These are the activations of a small neural network, seen along a few directions. Each row is one input.
In each table, some parts of the input vary, and every possible input appears once, in random order.
A made-up example of a description, with smaller parts first: one of 2 separate values, together with either a single point or one of 9 places along a line or (one of 6 places along a line, together with one of 8 places around a ring).
Shared parts are said once, and a part with two or three values counts as separate values.
In the rows, zero is written as 128.

Other details of the inputs shift rows strongly along two fixed directions, in all tables alike. That doesn't count.

Rows:
r1: [191  32  64 194  31 157  81  75  74 118 105 177 121]
r2: [133 116 103 158  81 106 128 163 161 180 149 120  98]
r3: [116 131 134 114 167 123 125 120 143 110 135 114 138]
r4: [125 157 142 101 159 134 130 134 121 114 133 128 138]
r5: [132 133 115 144  64 107 154 155 142 215 133 136 101]
r6: [120 140 155 111 155 113 137 124 113 113 121 114 125]
r7: [112 138 159 113 154 125 143 114 110 146 110 114 147]
r8: [123 131 166 105 155 134 136 127 124 122 124 114 127]
r9: [135 125 116 157  72 102 134 168 151 184 137 120  87]
r10: [119 125 151 108 163 135 133 127 137 123 140 114 135]
r11: [112 135 137 113 159 122 133 122 141 103 125 119 146]
r12: [109 146 140 109 146 141 137 124 135 101 124 126 140]
r13: [119 157 140 112 166 128 123 135 118 110 129 124 140]
r14: [135 124  85 150  59 104 142 162 174 177 148 144  95]
r15: [128 148 141 115 163 120 133 127 110 110 122 124 129]
r16: [117 154 144 112 150 143 129 130 131 107 133 127 142]
r17: [118 130 137 104 165 129 132 120 146 113 141 123 135]
r18: [129 148  96 162  72 114 126 169 158 167 146 134 103]
r19: [132 151 144 103 160 124 142 128 113 113 127 128 126]
r20: [156  40  91 174 117 198  61  35  60  34  79 162 187]
Each input here is: one of 2 separate values, together with either a single point or one of 9 places around a ring.
Q: The inputs of r10 and r2 match in every part but the choice among 2 separate values. If r12 is changed in the same way as r10 into r2, which row does it become?
A: r20

Rows:
r21: [114 179 176 101 173  91 149 158 139 145 148  95  98]
r22: [138 121  93 145 156 161  82  96  91  57 113 148 170]
r23: [ 80 170 157  94 159 109 170 144 178 153 152 101 123]
r24: [ 94 154 169  73 199 111 160 130 175 117 138 104 139]
r25: [ 93 201 172  76 191 132 150 145 137  67 133 112 140]
r26: [143 119 123 126 138 174 106  92  98  46 112 161 154]
r27: [147  92 119 150 126 133  97 125 118 117 126 117 124]
r28: [123 128  94 148  67  89 155 175 200 194 152 124  88]
r29: [130 125 101 149  76  85 142 190 190 189 166 123  84]
r30: [114 167 168  82 178 102 157 164 159 142 161  94 104]
r31: [114 154 175  86 195 122 148 115  91  97 104 110 136]
r32: [107 196 145  76 205 134 144 133 136  81 145 130 147]
r33: [ 93 149 154 101 168 103 150 142 179 127 131  98 130]
r34: [152  95 136 124 130 153 115  67  64  92  95 152 166]
r35: [149 142 100 137  58  88 158 173 140 202 138 141  66]
r36: [140 130 102 146 100 148 103 124 119  83 118 151 133]
r37: [ 95 203 155 102 158 117 149 173 151  96 134 110 122]
r38: [116 101 109 159 102 138 118 108 137 132 130 122 135]
r39: [154 102 114 139 108 129 121 108  87 127 105 147 118]
r40: [161 106 105 156  78 112 124 136 121 165 144 144  81]
r41: [131  90 132 130 130 178 103  79 100 110 108 142 166]
r42: [142  91  94 169  80 106 112 156 160 154 143 129 111]
r43: [132  91 115 157  98 162 101 104 112 137 115 141 149]
r44: [134  95  89 161  74 113 128 137 171 159 133 133 111]
r45: [112 183 165  79 165  91 176 158 130 151 130 109  98]
r46: [105 140  95 167  59  95 145 171 184 201 152 110  92]
r47: [121 102 117 161  99 151 103 119 120 143 111 131 142]
r48: [160  71 138 138 157 162  91  58  60  71 103 145 145]
r49: [139  84 114 136 126 131 117 124 138 115 134 133 134]
r50: [150 142  63 158  78 126 112 148 140 140 149 164 110]
r51: [103 182 170 102 153 121 164 166 140 168 132 107 132]
r52: [109 183 171  87 154 125 177 161 144 172 137 117 131]
r53: [156  97  97 160  80 117 114 149 139 159 149 125  93]
r54: [148 116  97 165  71 105 126 145 108 163 114 135  92]
r55: [ 97 197 171  71 190 135 149 142 138  67 132 117 139]
r56: [135 148 106 153  52 110 153 182 154 219 139 134  97]
r57: [132 123 122 144 138 163  93 103  94  45 102 140 157]
r58: [141 121  94 141 156 162  84  92  91  56 114 152 170]
r59: [120 176 174  84 173  96 165 153 141 150 156 108  93]
r60: [109 159 177  95 179 118 146 116  97 110 106 113 154]
r61: [107 176 185  83 181 137 162 134 125 139 126 114 151]
r62: [149  87 132 137 148 151 100  72  54  77  82 137 150]
r63: [ 84 169 157  90 159 112 173 141 177 153 155 105 122]
r64: [138  87  85 175  75 117 110 129 161 148 122 132 121]
r65: [145 136  83 143 122 144 102 120 119  99 134 158 139]
r66: [140  99 135 142 132 143 103  79  65  93  87 138 166]
r67: [122 104  91 164  67 126 132 130 156 167 142 131 113]
r68: [138 112 121 156 103 147 119 125 103 149 109 137 145]
r69: [115 154 181  63 214 123 145 130 137 105 149 100 128]
r70: [126  92 132 141 130 170  92  85 102 110  99 132 167]
r71: [112 158 175  91 178 119 148 114  97 110 106 116 153]
r72: [143 131 104 147  74  91 140 184 169 195 169 118  68]
r73: [149  86 140 150 157 150  89  76  68  75 103 127 142]
r74: [138  93  88 146  74 118 137 131 172 162 139 143 107]
r75: [136  71 128 131 160 146  93  95 115  77 117 129 161]
r76: [146  71 111 134 124 140 109 110 130 109 134 142 137]
r77: [148  70 110 130 124 142 113 108 130 110 136 146 137]
r78: [109 171 170  93 181  96 147 170 159 139 153  82 108]
r79: [129 113 102 153  62 138 122 139 145 182 130 137 116]
r80: [112 167 189  83 208 110 142 127 118 111 132  98 120]
r81: [140 141 104 172  54 113 134 173 144 208 129 131 106]
r82: [153  92 134 120 130 156 117  66  63  93  95 154 166]
r83: [143 137  84 147 122 143 101 122 118  97 132 154 140]
r84: [145 111 116 138  95 124 126 109  95 140 106 147 136]
r85: [118  99 108 154 101 138 118 105 136 134 132 126 134]
r86: [131  99 116 136  96 157 119 110 124 149 123 146 140]
Q: What do these inputs look like to the network?
A: one of 6 places along a line, together with either one of 2 separate values or one of 9 places around a ring
Q: The inputs of r46 and r23 match in every part but the place on the line of 6. If r81 is changed in the same way as r46 into r23, which row does it become?
A: r61
Q: The inputs of r55 and r25 match in every part but the place on the line of 6. If r34 is changed in the same way as r55 into r25, which row does it become?
A: r84
Q: List by row number the other rows that have the place on the line of 6 in common with r62.
A: r21, r33, r37, r38, r58, r60, r68, r70, r75, r78
Q: Which other rows does r83 become when the choice among 2 separate values takes its other values? List them by row number.
A: r36
Q: Which other rows does r57 become when the choice among 2 separate values takes its other values? List them by row number.
A: r22
